A small network was trained on invented records. Each row is its activation on one of them, seen along a few directions.
Records have a field called B. Each example row is followed by its value.
Other fields move the rows too, some of them a lot.
In the rows, zero is written as 500.
Strong random noise was added to every row along 7 fixed directions; ignore it. To show where, here is one row again and again, with new noise each time:
500 419 491 537 440 445 552 501 557 581 489 640 570 343 415 422 424 650
 429 625
488 550 686 643 287 669 612 656 504 531 646 425 585 472 523 450 713 532
 439 477
503 693 396 583 536 685 430 624 462 450 659 600 477 432 394 535 564 368
 578 662
429 562 663 654 300 687 688 537 523 509 730 390 556 401 647 455 535 632
 504 513
404 477 554 407 543 520 601 508 543 453 525 495 521 535 635 654 438 570
 550 481
515 387 497 467 454 378 409 432 671 281 293 514 558 499 630 552 415 554
 354 521
426 537 524 498 540 525 551 543 504 387 578 504 538 490 528 561 487 571
 501 534
431 549 450 493 635 522 509 556 463 354 610 618 536 458 424 522 469 575
 520 638
488 541 544 601 383 362 446 517 588 291 406 313 575 483 518 507 528 562
 291 391

554 571 360 600 351 425 541 399 664 606 404 286 456 366 557 569 292 451
 460 438
b8
532 722 444 672 373 586 526 606 451 753 646 385 395 433 296 474 584 368
 570 462
b16
659 452 631 416 340 570 498 635 585 574 353 507 603 573 464 515 711 406
 446 398
b7
544 552 311 647 589 524 360 493 382 580 618 754 439 337 328 313 461 502
 544 787
b6
460 401 482 563 616 588 586 471 377 349 688 723 537 423 450 296 461 713
 470 773
b1
508 480 642 527 473 620 566 603 453 448 570 517 569 531 478 439 621 472
 470 473
b11
480 444 507 408 564 448 608 477 522 613 447 484 496 515 482 603 410 503
 504 448
b11
637 373 541 491 335 669 504 469 670 656 389 697 515 403 664 446 417 442
 579 616
b5
415 436 550 347 705 408 539 539 548 294 395 359 479 776 634 788 617 464
 503 346
b13
462 395 503 537 487 524 486 510 510 634 556 599 440 520 535 433 586 457
 557 609
b12
482 445 639 460 537 535 587 452 419 446 551 591 561 475 626 447 458 667
 523 485
b4
614 625 308 453 556 681 324 466 581 462 406 645 425 491 537 583 463 245
 637 699
b9
484 573 545 437 633 395 509 524 326 421 484 494 572 494 351 479 480 608
 510 382
b7
598 494 578 519 456 455 398 682 472 593 364 572 555 524 318 426 704 435
 388 438
b2
530 469 453 513 591 528 383 453 491 274 485 677 505 508 595 421 467 523
 473 638
b4
427 744 361 559 737 510 522 514 255 662 763 630 443 281 216 424 330 601
 663 615
b2
562 462 494 454 494 376 415 378 498 423 330 482 528 447 567 486 283 538
 446 455
b3
535 590 506 606 504 520 413 539 470 379 528 489 516 443 459 386 481 523
 466 537
b5
531 489 427 639 461 602 357 299 491 619 572 746 421 246 533 274 336 539
 539 793
b15
391 485 584 571 560 506 482 416 491 245 621 440 612 639 554 389 516 680
 405 564
b10
529 404 569 415 473 561 628 398 450 755 520 701 528 341 558 418 246 649
 636 596
b3
439 555 465 596 380 380 501 465 598 320 486 270 508 503 656 599 459 550
 373 428
b6
552 572 474 413 541 644 362 533 558 383 426 563 414 673 568 593 612 267
 574 568
b10
507 444 521 457 534 263 488 470 536 359 321 365 583 571 488 527 511 562
 356 380
b8
436 461 605 520 397 475 590 398 455 588 601 366 465 453 596 453 391 679
 521 396
b16
456 499 519 375 574 466 503 444 481 474 381 463 503 548 591 579 439 546
 546 420
b9
458 656 381 636 525 425 494 401 486 202 570 317 482 454 526 466 406 549
 404 446
b1
426 601 505 488 595 315 503 428 338 696 511 442 459 413 384 514 400 609
 492 360
b15
318 389 589 463 543 241 504 429 426 674 455 302 393 617 548 545 516 587
 487 337
b12
550 588 434 559 395 553 401 674 608 476 402 375 486 580 397 721 781 212
 455 429
b13
468 650 503 519 505 625 466 653 402 609 601 353 434 630 470 611 724 215
 638 394
b14
452 604 396 479 587 319 447 493 510 407 419 270 470 570 439 602 456 430
 473 381
b14

Which value of B does each new row have?
378 384 542 592 436 366 663 525 555 426 602 374 607 506 463 412 571 693
 353 565
b14
585 620 411 611 398 483 574 481 518 776 543 528 516 250 318 370 334 578
 524 576
b5
631 604 445 508 446 638 415 644 535 546 479 537 514 481 380 536 645 262
 487 434
b11
475 542 451 443 494 331 545 455 607 312 375 381 596 493 473 590 434 574
 365 459
b9
580 460 539 447 513 630 625 528 471 655 559 750 573 398 417 418 457 576
 629 651
b7
506 538 559 569 304 420 462 355 558 806 398 364 440 396 592 497 440 439
 463 326
b15
649 673 436 524 395 712 303 494 490 777 450 631 388 438 524 573 580 128
 639 517
b15
530 405 417 418 588 387 513 559 520 542 364 601 547 494 348 526 494 473
 474 500
b8
463 679 623 489 550 458 630 595 326 475 588 342 603 512 371 521 552 579
 547 240
b7
522 432 666 557 445 531 504 538 454 635 542 617 554 491 432 348 688 539
 424 561
b15
508 526 573 398 576 305 534 515 491 386 342 338 577 594 465 620 478 563
 449 259
b7
657 303 443 451 386 555 411 375 732 507 274 793 514 432 597 363 406 501
 454 782
b10
554 344 650 374 518 509 455 477 550 298 318 612 597 583 672 460 495 589
 462 509
b5
488 720 263 525 446 543 540 519 570 536 527 314 413 506 499 777 428 254
 537 420
b1
452 519 372 404 539 430 551 488 617 406 418 447 503 504 506 706 374 411
 469 461
b11
661 450 499 720 291 489 332 536 648 461 337 400 497 506 476 436 736 346
 309 524
b13
